These are the activations of a small neural network, seen along a few directions. Each row is one input.
In each table, some parts of the input vary, and every possible input appears once, in random order.
A made-up example of a description, with smaller parts first: one of 3 separate values, together with either a single point or one of 11 places along a line or (one of 6 places along a line, together with one of 8 places around a ring).
Shared parts are said once, and a part with two or three values counts as separate values.
In the rows, zero is written as 128.

A family of inputs:
r1: [118 100 158  84 160 147  87 127  97  82 132 133]
r2: [139 101 173  69 152 162  89 126  93  97 135 124]
r3: [189  41  67 130 147 140 165 136 180 114 191 109]
r4: [123 180 113 155 127  96 141 114 119 158  98 165]
r5: [125  97 162  71 160 158  93 121  94  90 127 130]
r6: [125 189  98 149 124  92 137 116 122 172 101 142]
r7: [188  25 108 130 129 117 179 132 132 139 169 106]
r8: [147  64  69 132 142 123 185 138 135  99 220  80]
r9: [112 189 130 158  70 124 122 128 163 149 103  92]
r10: [110 179 119 160  99 133 138 155 157 161  91 106]
r11: [107  88 149  77 151 144  87 137  97  88 140 141]
r12: [101  82 145  83 159 146  83 129  94  96 136 140]
r13: [130 198 110 149  90  83 121  85 130 159 111 127]
r14: [121 180 144 157 125  96 140 105 125 154 111 176]
r15: [104 165 167 172 107 143 139 145 158 143  98 143]
r16: [107 168 135 171 105 144 141 155 152 146  86 134]
Describe the family of inputs behind these rows. -> either one of 3 separate values or one of 5 places along a line or (one of 2 separate values, together with one of 4 places along a line)
Start at r14 and move only the place on the line of 4, one step at a time. The first step leads to r4. Which rows follow, in order? -> r6, r13
List by row number the other inputs of the same sort as r7. -> r3, r8
Which other rows does r4 become when the choice among 2 separate values takes its other values? List them by row number. -> r16

A family of inputs:
r17: [ 84 106  81 139 189 132 144 153 124  83 179 178]
r18: [123  95 155 152 145 170 135 181 138 147  68 146]
r19: [ 63 125 116 111 203 163 116 148 101  76 126 178]
r20: [139 172 137 132  87 127  96 114 141 111 150  87]
r21: [ 86 107  56 123 181 147 151 135 135  82 178 106]
r22: [199  34 140  86 161 104 134 102 107 110 185 173]
r23: [118 178 179 133 109 123  72 116 134 123 114 128]
r24: [143 105 133 115  92 199 123 174 180 128 101  76]
r25: [131 139  91 162 132  76 152 100 114 167 121 162]
r26: [152  58 184  54 148 129  81 108  79 102 143 119]
r27: [200  41 105  79 154 112 139  95 114 112 178  98]
r28: [144 122 149 169 122 129 177 151 156 149 154 167]
r29: [163  82 100 152 115 162 155 180 201 147 130  80]
r30: [141 149  76 131 116  93 149  87 146 151 133 102]
r31: [186  54 148  50 119 131  87 110 110  84 187  95]
r32: [112 157 153 154 133 121 126 103  98 140  99 171]
r33: [157 163  77 141 135  84 137 111 126 169 122 171]
r34: [138 144 113 185 136  92 159 106 113 156 134 157]
r35: [114 101 166 125 115 187 103 174 153 143  74 104]
r36: [121 146 175 151 137 128 141 125 130 119  89 180]
r37: [138 162  55 133 123  81 152 104 112 167 130  99]
r38: [178  50 169  63 174 136 109  98  86 103 125 177]
r39: [117 168 143 126 124  97 104 111 121 144  99 184]
r40: [ 54 137 136  89 166 163  75 159 118  66 150 131]
r41: [129 120 129 182 124  94 183 127 132 139 133 164]
r42: [134 141  93 164 107 101 163  94 131 147 153 101]
r43: [118 194 136  96 131 119  78 106 111 147  80 125]
r44: [117 144 185 140 132 159 150 147 129 139  99 172]
r45: [144 184  87  97  91 115  88 114 129 138 126  95]
r46: [ 95 146 194 132 103 150 120 155 125 138 111 124]
r47: [132 120 114 168 106 124 189 149 146 154 156  86]
r48: [112 163 187 131 113 131 104 134 143 115  92 122]
r49: [132 118 104 169 107 105 183 118 149 131 150  94]
r50: [149  75 109 174 138 154 169 177 159 164  97 137]
r51: [117 176 113 127 147  99 117 112  82 160  80 165]
r52: [119 136 145 132  77 162 144 151 136 130 144  79]
r53: [121 140 133 135  79 134 134 129 138 110 135  80]
r54: [109 175 158 107 108 109  68 109 133 134 104 129]
r55: [ 72 130  92  98 155 166 106 148 121  62 164  98]
r56: [117 162 102 111  85 111 105 104 118 134 126  80]
Changing only one part turns r34 into r23. The same change can be made to r41. Which row results? -> r48
Changing only one part turns r29 into r24. The same change can be made to r27. Which row results? -> r31
Describe the family of inputs behind these rows. -> one of 5 places around a ring, together with either one of 2 separate values or one of 6 places along a line
Which other rows does r26 become when the choice among 2 separate values takes its other values? List them by row number. -> r40
Start at r29 and move only the place on the line of 6, one step at a time. The first step leads to r47. Which rows follow, in order? -> r49, r42, r30, r37
Start at r28 and move only the place on the ring of 5, one step at a time. The first step leads to r44. Which rows follow, in order? -> r46, r52, r47

A family of inputs:
r57: [ 86 163 131 209  99 149 189 137 161 163 112  96]
r58: [198  82  72 105 132 120 162 123 176 132 182  93]
r59: [149  55 114 118 151 121 132 135 155  94 156 147]
r60: [101 178 157 124 126 112 115 119 113 144  66 148]
r61: [185  66  99 125 124 131 155 176 154 100 158  84]
r62: [ 65 218 124 141 111 116 115 129  96 122 133 135]
r63: [118 154  78 179 102  98 165 110 164 206 114 110]
r64: [140  93  94  87 168 127 111 106  78 105 165 137]
r65: [144  83 172  48 163 157  64 145 113 113 118 131]
r66: [115 199 203 118 107 145  94 120  97 159  83 177]
r67: [136 168 134 186  86  96 120 117 148 117 106 161]
r68: [ 98  78 158  97 168 164 114 119  83  80 144 117]
Changing only one part turns r63 into r60. The same change can be made to r58. Which row results? -> r68
Describe the family of inputs behind these rows. -> one of 2 separate values, together with one of 6 places along a line
Which other rows does r67 become when the choice among 2 separate values takes its other values? List them by row number. -> r59

A family of inputs:
r69: [141 142 114 140 116 127 138 128 158 143 130 111]
r70: [125 144 132 151 108 143 149 147 148 139 139 102]
r71: [120 137 150 119 129 117 109 130 119 118 122 151]
r72: [127 130 102 143 114 103 145 114 145 144 135 135]
r73: [102 122 140 123 139 150 111 137 121 128  90 136]
r74: [120 135 133 126 142 120 104 110 108 122 116 146]
r75: [121 133 129 107 136 107 115 102  99 127 104 136]
r76: [151 143 125 147 124 115 152 132 136 144 144 137]
r77: [142 153 104 145 120  97 156 117 121 134 156 132]
r78: [107 139 159 122 127 157 106 138 118 127 111 112]
r79: [159  17 118  78 167 153 131 136 114  79 191 107]
r80: [129 132 111 152 111 136 149 154 146 136 125 129]
r81: [120 136 147 112 130 139 100 119 130 124 100 129]
Describe the family of inputs behind these rows. -> either a single point or (one of 2 separate values, together with one of 6 places along a line)

A family of inputs:
r82: [147 129 148 160 110 114 150 124 133 164  98 163]
r83: [ 94 180 143 159 138 131 123 134 110 130  91 174]
r84: [115 168 157 129  91 138 111 136 151 135  93 110]
r85: [103  42 135  84 145 147  95 135 106  79 189 137]
r86: [170  72 154  80 154 155 135 116 111  62 193 109]
r87: [135 140 145 142  86 146 130 135 151 167 103  98]
r88: [145  20 120 104 177 141 134 120 128  77 153 105]
r89: [133 182 130 122 115  84 107  97 118 148 117 133]
r90: [147 147 107 134  97  90 136  88 120 164 113 124]
r91: [127 158  71 156 115  92 155 112 145 141 145 122]
r92: [ 81 187 139 139 110 156 110 145 139 129  89 110]
r93: [142  45 119  81 160 139 141 163  82 104 170  94]
r94: [174  54 110  57 176 163  96 132 119  98 149 143]
r95: [105 202 105 135 127  97 109 106 103 125 108 139]
r96: [117 145 111 181 137 125 170 145 154 150 136 156]
r97: [127 159 170 147 128 108 126 130 133 150  91 169]
r98: [114 147 112 166 109 149 149 158 172 153 138  91]
Describe the family of inputs behind these rows. -> either one of 5 separate values or (one of 3 separate values, together with one of 4 places along a line)
Which of the alternatives is r93? -> one of 5 separate values
Which other rows does r90 become when the choice among 3 separate values takes its other values? List them by row number. -> r82, r87

A family of inputs:
r99: [131 130 140 124 136 125 123 121 122 129 115 160]
r100: [101 139 132 110 132 131 101 127 117 112 124 117]
r101: [110 140 128 115 140 117 105 116 103 114 126 137]
r102: [135 125 153 126 129 134 118 129 130 127 110 138]
r103: [130 137 137 105 134 117 105 108 103 128 123 145]
r104: [102 139 142 133 133 144 118 139 131 117 125 133]
r105: [142 137 114 135 105 130 141 132 147 140 138  99]
r106: [121 133 148 123 128 151 120 142 135 125 115 124]
r107: [111 137 130 136 146 127 121 129 120 117 123 152]
r108: [154 129 126 137 104 116 147 119 138 144 129 112]
r109: [117 132 148 104 122 145 107 127 113 120 113 110]
r110: [137 126 124 145 129 120 142 125 129 144 122 151]
r111: [125 146 100 140 112 120 141 132 145 132 146 107]
r112: [118 135 117 153 136 120 145 135 128 135 131 144]
r113: [157  20 114  86 168 149 136 137 117  82 191 111]
r114: [110 129 119 145 129 132 141 144 147 134 129 123]
r115: [134 128 149 105 123 124 103 117 112 124 112 125]
r116: [144 121 134 140 122 128 141 134 141 148 119 130]
r117: [126 122 134 143 121 146 141 143 143 140 120 115]
r118: [132 142  95 146 121 104 146 120 132 131 141 125]
r119: [152 140 103 136 118 104 147 113 133 145 136 130]
Describe the family of inputs behind these rows. -> either a single point or (one of 4 places along a line, together with one of 5 places around a ring)
